X =
[[ 17.94   1.84  15.65   8.90   0.59  -5.47 -10.22  -5.15   5.23]
 [ 14.76  26.46  11.98  29.70  13.78   0.67   2.11 -15.46   3.73]
 [ 11.58  13.82  -4.19  -5.92  13.57   8.79  20.04  21.24  -6.95]
 [ 20.43  -4.98   5.90   5.68   4.19  28.18  11.90   9.01  19.07]
 [-10.32  16.84  -4.61   1.86  22.33  13.46   3.80  -6.88   8.15]
 [ -3.30   5.64   6.10   3.31   1.69  -0.21  17.31  -3.79  27.28]
 [ -6.16  16.87  16.67   6.38  -5.69  28.49   1.11  19.84  -0.07]
 [  1.20   5.05  -6.00  14.49  17.81  20.73   7.58  -7.97  14.87]
 [ -0.59   3.94   1.16  -5.39  -1.62   6.97  12.12  -0.03  18.02]
 [ -4.69  -1.91  -4.22  16.18  -5.29 -10.77  14.95  16.81  -3.44]]
Counting starts at 0.
The entry just left of -15.46: 2.11
The bottom-left entry: -4.69
Report the entry at row 2, column 0.
A: 11.58
Report the entry in row 0 and column 0.
A: 17.94
The entry just right of -5.69: 28.49
Report the entry just left of -6.88.
A: 3.80
Report the entry at row 0, column 2.
A: 15.65
Report the entry just right of -3.30.
A: 5.64
Report the entry directly above the smallest entry.
A: -5.15
The largest entry: 29.70
The entry just left of 3.80: 13.46
Report the top entry of the column that holds the largest entry.
A: 8.90
Report the entry at row 1, column 0.
A: 14.76
Report the entry directly above 16.18.
A: -5.39
The entry directly below the largest entry -> -5.92
Report the top-right entry.
A: 5.23
Report the entry directly below 17.31.
A: 1.11
The entry directly below -4.98 -> 16.84
Report the entry at row 0, column 1.
A: 1.84
The entry directly below -4.19 -> 5.90
Report the entry just left of 9.01.
A: 11.90
Report the entry directly below -0.07.
A: 14.87
The entry just right of -5.47: -10.22
Report the entry in the bottom-right corner.
A: -3.44
The entry just left of -4.19 -> 13.82
Report the entry directly above 8.79.
A: 0.67
Report the entry just left of -6.95.
A: 21.24
Report the entry just right of 16.67.
A: 6.38
The entry just right of the smallest entry: 3.73
Report the entry just left of the largest entry.
A: 11.98

0.41	-6.13	-5.09	-6.24	-1.50	-1.36	-0.09	3.44	-7.06	2.41	2.65	-7.47	-3.39	4.78	6.88
The entry just right of -3.39 -> 4.78
The entry at the centre is 3.44
The entry just right of -1.36: -0.09
The entry just left of -6.24: -5.09

Questions about the table below. Rows and columns are numbered from 0.
1) The entry in row 1 and column 0?
2) The entry in row 2 and column 2?
3) The entry in the bottom-right corner?
4) The entry directly above 0.81?
5) The entry just right of -0.07?
6) The entry in row 0 and column 1?
7) The entry at row 0, column 2?
8) The entry at row 0, column 0?
[[ 2.27 -2.81  0.74 -0.63  1.14 -3.02 -2.46  6.77 -4.14]
 [ 0.25  0.06 -2.32  0.73  1.15 -1.03 -0.36  0.06 -0.64]
 [-0.35  2.36  1.33 -0.90 -0.08  0.50  1.65  1.22  0.45]
 [-1.82 -0.37 -1.54  1.24  0.32  0.83 -0.44 -2.17 -0.20]
 [-2.58 -0.54  4.73 -4.02 -2.12  2.71  1.88 -0.52  2.51]
 [-0.79  2.41 -1.92  0.93  0.58 -0.09  0.91 -2.71  1.06]
 [ 0.47  0.12  0.41  0.49 -0.08  0.11 -0.04  1.08 -0.11]
 [-1.37  0.75 -1.69 -1.67  0.57  5.34 -1.55  5.39 -1.12]
 [-0.59  2.95 -0.61  1.56 -0.57  1.09  0.81 -2.37  1.03]
 [ 3.04 -0.07 -0.54  0.89 -2.30 -2.78  4.69 -0.58 -0.92]
 [ 2.44 -0.49 -3.80  2.68  0.45 -1.72 -0.95 -1.67 -1.18]
 [ 2.03 -0.52 -2.04  1.55  1.30 -0.66 -1.33 -0.65 -0.63]
 [ 1.03 -0.23  0.63  1.75 -0.54 -3.00  1.99 -0.40 -0.53]
 [ 2.04  0.53 -0.31  1.05 -2.07 -2.23  1.90  0.21 -0.13]
 [ 0.06 -1.41 -0.19  1.51  0.79 -0.78  0.21 -0.12 -1.54]
 [ 1.46  1.36 -2.16  2.18  1.05 -0.15 -0.90  0.56 -1.46]]
1) 0.25
2) 1.33
3) -1.46
4) -1.55
5) -0.54
6) -2.81
7) 0.74
8) 2.27

W = [[7.77, 6.86, 4.16, 1.88, 0.77, 0.10, 0.06, -0.32, 0.14, -0.56], [7.89, 5.99, 3.72, 1.61, 0.46, -0.07, 0.15, -0.24, 0.18, -0.58]]
Find the entry just left of 6.86.
7.77
The minimum is -0.58
The entry just right of -0.24 is 0.18
Find the entry just left of 0.15.
-0.07
The 3rd smallest entry is -0.32
Find the entry just left of 4.16.
6.86
The entry just right of 0.10 is 0.06

M = [[454, 774, 402, 679, 342, 823, 31, 250], [415, 482, 390, 480, 334, 521, 248, 350], [322, 223, 348, 474, 271, 274, 355, 500], [333, 455, 498, 603, 523, 316, 547, 524], [435, 633, 398, 562, 364, 664, 167, 298], [263, 533, 584, 812, 670, 224, 669, 631]]
Find the largest entry.
Answer: 823
The entry just right of 774 -> 402
Find the entry just left of 250.
Answer: 31
Find the entry just left of the largest entry.
Answer: 342
The entry just left of 224 -> 670
Find the entry just right of 455.
Answer: 498

Read these off the row that follows.
1) Report the entry just right of -0.59.
2) Report the entry just right of 4.98.
3) Report the entry just left of -0.76.
4) Report the entry just left of 1.38.
5) Report the median entry.
6) Report the entry just right of -0.76.
7) Report the entry just left of the smallest entry.
8) Report the entry just left of the largest entry.
array([-0.48, -0.76, -6.26, -0.59,  0.01,  0.80, -4.30,  0.83, -7.09,
        4.98, -2.54, -5.68,  1.38])
1) 0.01
2) -2.54
3) -0.48
4) -5.68
5) -0.59
6) -6.26
7) 0.83
8) -7.09
